These are the activations of a small neural network, seen along a few directions. Each row is one input.
Each table varies a few parts of the input and shows all the possible inputs, shuffled.
Descriptions start from the smaller parts, as in this example, which fits no table here: values(3) and (point or ring(11) or (line(4) and ring(8))).
Shared parts are said once, and a part with two or three values counts as separate values.

A family of inputs:
r1: -.18; .21; .07; .10; .20; .10; -.16; -.12; -.06; -.22; -.13; .14; .01; -.09
r2: -.03; .16; -.16; -.13; -.02; -.15; .09; -.08; .32; .56; .13; .11; -.01; .01
r3: .72; -.40; .52; -.56; -.35; .74; -.88; -.25; -.19; .29; .12; -.13; .02; .10
r4: -.07; .12; -.38; .24; .30; .09; -.02; -.07; -.32; -.15; -.02; -.13; .10; -.30
r5: -.15; .24; .30; .08; .05; .17; .01; .03; -.13; -.24; .02; .15; .17; .04
r6: -.07; .12; -.16; .16; .40; .01; -.13; -.02; -.15; -.18; -.04; .02; .12; -.24
r7: -.05; -.29; -.25; -.02; .19; -.13; .10; .03; -.06; -.35; -.21; -.15; -.19; -.02
r8: .10; .14; -.37; .03; .09; -.17; .20; -.04; .23; .54; .12; -.06; -.14; -.09
r9: -.07; -.37; -.40; .18; .12; -.09; .13; .07; -.21; -.25; -.23; -.29; -.17; -.07
r10: -.18; -.21; .33; -.10; -.26; -.06; .08; .12; -.01; -.42; .01; -.05; -.02; .22
r11: .09; .24; .26; .00; -.34; -.13; .15; .15; .29; .42; .26; .19; .07; .19
r12: .12; .13; -.56; .06; .07; -.15; .27; -.10; .09; .56; .17; -.21; -.02; -.19
r13: -.08; -.26; .24; -.07; -.13; -.12; .10; .09; -.03; -.38; -.15; .03; .02; .18
r14: -.17; -.28; -.03; -.08; .02; -.08; .03; -.01; .12; -.38; -.27; -.02; -.17; .04
r15: .10; .19; .12; -.06; -.22; -.15; .17; .07; .26; .48; .15; .16; .09; .06
r16: -.09; .27; .46; .17; -.12; .11; -.12; .13; -.16; -.29; .08; .23; .13; .15
What do these inputs look like to the network?
Answer: point or (values(3) and line(5))
Start at r12 and move only the line(5) part, one step at a time. The first step leads to r8. Which rows follow, in order?
Answer: r2, r15, r11

A family of inputs:
r17: -.10; .14; -.16; .22; .21; -.12; .03; .00; -.10; -.14; -.01; -.01; .08; -.11
r18: .07; .03; -.23; -.08; .04; -.07; .07; -.08; .08; .25; .02; -.16; -.10; -.03
r19: -.05; -.12; -.31; .05; .18; -.14; .12; -.01; -.07; -.18; -.07; -.17; -.12; -.17
r20: .38; -.35; .52; -.32; -.32; .43; -.57; -.08; -.17; -.16; .00; .03; -.04; .22
r21: .21; -.06; -.22; -.05; -.02; -.05; .04; .00; .11; .39; .11; -.09; .07; -.01
r22: .10; .21; -.06; .11; -.01; -.01; .00; -.03; .14; .43; .15; -.06; .20; -.03
r23: .03; .10; .02; .00; -.05; -.12; .23; .00; .22; .17; .06; .06; .00; .11
r24: -.12; .16; -.14; .12; .20; -.06; -.06; -.01; .01; .03; -.10; .12; .00; -.16
r25: -.23; -.01; -.08; .09; .07; -.17; .23; .11; .09; -.25; -.02; -.02; -.03; -.02
r26: -.28; -.07; .00; .11; .03; -.11; .30; .09; -.10; -.28; -.05; -.01; -.02; .02
r27: -.17; -.22; -.24; .05; .12; -.03; .16; -.02; -.22; -.23; -.08; -.13; -.08; -.13
r28: .04; .11; .00; -.02; -.17; -.13; .16; .11; .23; .33; .14; .08; .09; .09
r29: .30; -.08; .67; -.21; -.26; .48; -.60; -.04; -.19; -.14; .06; .13; .13; .22
r30: -.18; .06; -.08; .07; .05; -.16; .09; .10; .16; -.06; -.14; .09; -.07; .03
r31: -.16; .07; -.05; .17; .20; -.05; .17; -.03; -.28; -.19; -.02; -.04; .04; -.15
r32: -.08; -.10; -.28; -.06; .16; -.08; .01; -.06; .03; .00; -.18; -.02; -.18; -.17
r33: .18; -.16; .72; -.28; -.49; .37; -.45; .06; -.03; -.24; .01; .18; .00; .34
r34: .05; .29; -.08; .04; .06; .00; .06; -.09; .06; .27; .09; .02; .03; -.06
What do these inputs look like to the network?
Answer: values(3) and (point or line(5))
The inputs of r23 and r18 match in every part but the values(3) part. If r26 is changed in the same way as r23 into r18, which row does it become?
Answer: r27
List by row number the other rows that have the values(3) part in common with r17.
Answer: r22, r24, r29, r31, r34

A family of inputs:
r35: .42; .12; .37; -.09; -.07; .46; -.61; -.14; .01; .10; .05; .16; .04; -.08
r36: .10; .05; -.71; .36; .28; -.05; .16; -.05; .02; .00; .06; -.20; -.12; -.41
r37: .30; -.27; .37; -.27; -.43; .28; -.22; -.12; -.04; .01; .10; -.11; .03; .33
r38: .34; -.20; .05; -.31; -.11; .08; -.15; -.04; .39; .33; -.04; -.01; -.22; -.05
r39: .51; .12; -.24; -.04; -.05; .12; -.03; -.02; .25; .74; .25; -.15; .00; -.31
r40: -.18; -.21; -.01; .06; .40; .20; -.28; -.18; -.40; -.43; -.20; -.12; .21; -.28
r41: -.28; .04; .43; .11; -.13; -.29; .15; .29; -.05; -.17; -.03; .12; .25; .31
r42: -.44; .34; .43; .06; .04; -.02; .00; -.03; -.16; -.08; -.04; .36; .30; .16
r43: -.19; .49; -.23; .14; -.06; -.30; .54; .16; .18; .39; .27; .09; .04; -.01
r44: -.06; -.35; -.01; .01; .00; -.02; .05; .07; -.48; -.59; -.20; -.24; -.14; .15
r45: -.16; -.29; -.42; -.07; .10; -.10; .23; -.06; -.15; -.30; -.19; -.17; -.35; -.06
r46: -.37; .17; -.04; .05; .03; -.35; .16; .11; .44; -.01; -.03; .27; -.03; .25
The inputs of r35 and r39 match in every part but one. If r40 is changed in the same way as r35 into r39, which row does it become?
Answer: r36
What do these inputs look like to the network?
Answer: values(3) and line(4)
Which other rows does r37 become when the values(3) part takes its other values? List them by row number.
Answer: r41, r44
